Each row below holds a small network's activations on one record, seen along a few directions.
Each row is followed by the record's values for the fields U, K, L, V, S.
Not every record has every field; a missing one is left out.
Other fields move the rows too, some of them a lot.
In the rows, 500 means zero.
Random noise pushes rows far along 3 fixed directions. That doesn't count. These rows show it; they differ only by the noise:
[565 295 636 395 650 416 411 469 421 651 504 658 565 358 601 623 581 618
 659 591 510 800 543 617]
[598 739 496 590 355 595 521 593 507 530 506 316 618 384 554 539 350 473
 656 556 547 284 377 486]
[560 535 591 516 505 554 475 558 456 530 514 472 577 497 439 539 438 560
 590 540 564 400 488 566]
[550 390 622 459 599 477 457 513 431 562 502 579 542 500 463 559 522 590
 581 555 549 602 545 590]
[538 523 536 564 518 479 588 549 463 430 451 454 452 698 351 455 479 477
 458 529 579 497 548 475]

[502 574 440 511 480 521 555 455 571 529 489 470 579 390 553 481 513 424
 517 527 448 428 413 426]
{U: u2, K: k1, L: l2, V: v2, S: s3}
[456 551 472 478 495 593 476 416 598 611 546 510 697 307 571 519 515 460
 536 518 410 311 391 469]
{U: u2, K: k1, L: l2, V: v2, S: s3}
[595 705 458 578 400 625 590 584 503 400 507 365 539 514 346 431 380 471
 511 488 547 133 419 423]
{U: u3, K: k1, L: l1, V: v2, S: s3}
[464 379 621 475 536 431 371 498 480 608 489 554 489 514 622 600 536 573
 516 505 507 782 604 643]
{U: u5, K: k2, L: l2, S: s3}
[565 435 728 456 649 645 419 571 425 476 578 592 664 605 175 510 445 703
 563 522 632 156 520 669]
{U: u2, K: k1, L: l1, V: v2, S: s3}
[530 599 646 601 443 612 502 614 436 466 514 414 583 712 236 481 352 571
 543 500 643 147 514 583]
{U: u1, K: k2, L: l1, V: v1, S: s2}
[490 576 470 483 445 532 455 480 563 537 541 496 598 347 592 523 459 512
 597 486 483 389 404 516]
{U: u3, K: k2, L: l2, V: v1, S: s1}
[397 382 316 427 510 427 475 461 507 377 525 564 196 508 570 441 591 472
 295 355 381 699 573 449]
{U: u6, K: k2, S: s1}
[499 610 327 583 405 398 663 485 545 431 410 391 344 540 603 423 523 324
 414 500 462 664 485 320]
{U: u3, K: k2, L: l2, V: v2, S: s1}
[345 235 385 397 627 390 431 410 509 423 530 678 244 604 518 454 678 510
 248 378 388 780 651 500]
{U: u6, K: k2, S: s1}
[370 524 488 487 481 613 478 431 560 577 534 487 597 452 483 490 490 443
 436 453 427 292 463 499]
{U: u1, K: k2, L: l2, V: v2, S: s1}
[461 593 365 498 338 498 402 508 556 555 518 393 423 281 811 570 460 432
 500 446 374 613 460 489]
{U: u6, K: k1, S: s3}
[541 373 517 340 595 434 423 381 525 675 539 685 657 106 746 609 590 570
 728 564 417 696 392 542]
{U: u2, K: k1, L: l2, V: v1, S: s1}
[404 496 363 431 441 588 360 551 497 358 619 508 306 458 487 471 466 582
 381 312 437 323 511 566]
{U: u6, K: k2, S: s1}
[445 585 575 560 453 685 441 574 499 420 566 425 540 706 237 452 386 564
 390 414 565  81 542 578]
{U: u5, K: k2, L: l1, S: s3}
[522 573 423 521 441 515 490 508 519 511 521 430 518 390 615 524 477 481
 564 519 486 495 446 460]
{U: u5, K: k2, L: l1, S: s1}
[521 215 544 341 756 407 494 376 458 601 516 759 560 343 517 540 683 571
 579 580 451 755 512 508]
{U: u1, K: k2, L: l1, V: v2, S: s1}
[454 710 526 550 331 663 362 545 550 629 564 339 683 291 663 596 353 512
 637 497 484 227 380 594]
{U: u3, K: k2, L: l2, V: v2, S: s1}
[648 576 405 538 461 387 575 573 469 410 457 425 400 442 616 492 488 477
 601 564 548 685 463 414]
{U: u5, K: k1, L: l1, S: s1}
[415 634 617 525 393 655 358 514 558 632 572 431 725 440 537 581 363 561
 592 484 528 199 424 653]
{U: u2, K: k2, L: l2, V: v1, S: s3}
[573 487 560 449 558 579 482 500 477 549 542 553 616 360 436 528 485 574
 601 529 509 349 442 535]
{U: u2, K: k2, L: l1, V: v2, S: s3}
[350 585 546 642 386 526 521 531 535 455 457 363 471 861 362 450 425 434
 347 460 566 364 581 531]
{U: u2, K: k1, L: l2, V: v1, S: s3}
[454 575 340 581 435 446 650 507 533 323 437 411 278 701 425 362 518 367
 294 424 491 521 544 343]
{U: u5, K: k2, L: l2, S: s1}
[553 451 489 521 537 389 572 510 457 475 438 508 400 583 508 491 549 473
 493 551 529 740 555 453]
{U: u3, K: k2, L: l1, V: v2, S: s1}
[501 670 375 581 403 520 679 426 598 525 455 400 604 482 505 427 470 306
 493 542 461 349 377 300]
{U: u1, K: k2, L: l1, V: v1, S: s2}
[603 572 498 510 492 565 545 555 457 456 518 475 526 461 403 477 454 527
 551 518 530 313 453 462]
{U: u3, K: k1, L: l1, V: v2, S: s1}
[536 720 471 623 337 482 571 539 549 516 453 308 576 512 606 513 386 399
 622 574 554 476 403 442]
{U: u2, K: k2, L: l1, V: v1, S: s1}
[560 467 463 442 503 459 414 486 486 589 541 534 537 231 739 600 524 560
 670 552 467 674 447 524]
{U: u5, K: k2, L: l1, S: s1}
[424 585 550 594 460 537 570 483 548 514 438 402 559 699 397 454 475 389
 390 509 524 399 523 466]
{U: u1, K: k1, L: l2, V: v2, S: s3}
[356 427 350 518 465 383 504 476 544 353 461 471 201 724 546 426 568 403
 234 396 428 761 625 444]
{U: u6, K: k1, S: s3}
[405 407 287 428 478 401 460 445 531 452 514 539 262 390 710 491 597 440
 383 405 361 781 532 440]
{U: u6, K: k2, S: s1}
[571 589 641 510 476 600 459 512 509 705 520 463 831 297 582 613 426 512
 733 623 516 373 366 562]
{U: u1, K: k2, L: l1, V: v2, S: s3}
[472 277 624 443 690 430 506 475 441 438 468 668 401 749 275 453 611 581
 353 475 547 637 664 566]
{U: u3, K: k1, L: l2, V: v2, S: s3}
[464 616 525 534 397 583 406 537 517 575 531 408 577 388 597 561 408 520
 581 486 512 358 451 581]
{U: u3, K: k2, L: l2, V: v2, S: s1}
[540 531 508 605 471 408 623 512 477 500 421 446 486 673 458 470 496 423
 506 579 559 592 528 411]
{U: u2, K: k1, L: l1, V: v1, S: s2}
[543 534 556 569 525 456 565 559 471 437 457 437 484 689 406 477 470 492
 511 564 601 549 527 505]
{U: u2, K: k2, L: l1, V: v2, S: s1}
[461 360 695 453 603 536 377 507 447 562 514 602 553 601 376 550 514 626
 476 482 556 484 614 676]
{U: u3, K: k1, L: l2, V: v2, S: s3}
[502 606 525 580 420 476 536 531 517 532 442 378 515 553 574 518 449 421
 513 539 525 558 495 494]
{U: u2, K: k1, L: l2, V: v2, S: s1}
[550 313 529 443 677 359 613 410 471 528 425 642 481 545 462 481 652 464
 484 590 488 812 552 421]
{U: u1, K: k1, L: l1, V: v2, S: s3}
[290 747 449 683 280 637 576 497 626 455 489 259 551 790 373 403 365 338
 325 424 501 108 462 442]
{U: u1, K: k2, L: l2, V: v1, S: s3}
[471 526 256 426 436 513 473 489 530 386 561 500 324 291 626 461 520 471
 427 385 368 464 432 413]
{U: u6, K: k1, S: s1}
[495 486 477 435 515 589 447 474 519 494 559 551 535 370 473 492 503 553
 487 438 449 320 468 509]
{U: u5, K: k1, L: l2, S: s3}
[322 496 359 547 474 486 608 414 591 359 457 456 329 754 393 354 564 348
 200 385 429 496 573 365]
{U: u5, K: k2, L: l2, S: s3}
[508 504 602 506 524 521 514 503 488 533 487 535 563 579 386 489 462 527
 510 499 561 404 510 551]
{U: u1, K: k2, L: l2, V: v1, S: s1}

Here are new rows. What are their fields?
[677 548 395 463 486 423 528 543 472 476 509 494 473 216 694 541 509 532
 706 565 500 656 391 436]
{U: u5, K: k2, L: l1, S: s1}
[425 436 695 505 567 610 408 532 467 493 524 540 559 744 234 492 465 602
 390 448 580 275 616 657]
{U: u3, K: k1, L: l2, V: v2, S: s3}
[419 579 399 537 415 540 498 468 568 518 514 437 489 449 593 479 493 417
 421 447 423 426 475 433]
{U: u5, K: k2, L: l2, S: s1}
[499 541 637 539 459 474 478 496 514 697 447 442 712 437 667 611 468 440
 647 612 512 648 456 566]
{U: u1, K: k1, L: l2, V: v2, S: s1}
[562 392 561 405 577 492 412 488 437 598 543 604 554 289 593 594 537 615
 655 542 490 610 485 579]
{U: u3, K: k2, L: l1, V: v2, S: s1}
[668 450 553 435 532 430 420 553 420 590 523 557 536 238 706 625 507 621
 737 592 521 728 467 572]
{U: u5, K: k1, L: l1, S: s1}
[399 485 390 516 422 453 448 531 501 403 499 442 229 613 577 471 501 462
 314 380 447 670 595 506]
{U: u6, K: k2, S: s1}
[361 511 386 573 428 400 529 404 618 540 438 426 444 583 688 491 568 338
 370 502 417 758 537 407]
{U: u5, K: k2, L: l2, S: s3}
[468 769 613 673 327 614 489 603 548 528 465 244 640 673 461 517 319 436
 509 529 594 247 468 566]
{U: u2, K: k1, L: l2, V: v2, S: s3}
[253 454 470 537 451 574 385 465 574 466 535 464 388 764 421 461 511 454
 187 350 424 413 641 555]
{U: u6, K: k2, S: s3}
[680 522 476 449 528 485 489 574 440 457 541 526 513 287 561 536 481 604
 688 552 541 505 419 500]
{U: u5, K: k1, L: l1, S: s1}
[503 476 551 599 511 339 582 561 456 416 382 447 325 834 449 462 524 450
 393 533 601 802 646 503]
{U: u3, K: k1, L: l2, V: v2, S: s1}
[455 736 438 630 371 580 644 506 599 508 460 333 640 554 460 434 424 313
 482 529 494 244 376 385]
{U: u1, K: k2, L: l2, V: v2, S: s1}
[542 478 566 461 560 502 524 474 500 536 498 582 596 466 430 494 501 531
 561 523 532 424 463 517]
{U: u1, K: k1, L: l2, V: v1, S: s1}
[600 682 435 600 391 534 593 619 470 351 482 345 419 597 406 433 397 467
 491 492 577 331 475 420]
{U: u5, K: k1, L: l1, S: s1}
[539 548 501 504 426 473 431 535 488 574 493 446 499 342 710 584 470 514
 601 522 491 633 482 541]
{U: u5, K: k1, L: l2, S: s1}
[550 386 515 374 632 525 476 408 506 593 550 647 659 239 532 545 583 559
 638 568 439 481 415 495]
{U: u2, K: k1, L: l1, V: v2, S: s3}
[496 654 540 609 409 476 533 526 559 549 435 337 588 560 605 531 437 407
 547 582 543 555 458 498]
{U: u2, K: k1, L: l2, V: v2, S: s3}
[496 643 487 636 423 443 662 509 552 463 382 341 480 706 485 437 478 325
 408 546 534 578 504 387]
{U: u1, K: k1, L: l2, V: v2, S: s3}
[592 572 458 458 509 657 485 574 459 358 601 506 529 404 299 442 428 616
 547 439 541  64 415 494]
{U: u5, K: k1, L: l1, S: s1}
[504 524 490 476 480 554 431 504 515 508 553 486 549 385 557 532 471 551
 569 490 484 432 454 535]
{U: u5, K: k2, L: l1, S: s3}
[484 434 523 512 568 407 592 431 520 546 416 535 503 583 499 480 589 410
 438 553 488 700 542 439]
{U: u1, K: k1, L: l2, V: v2, S: s3}
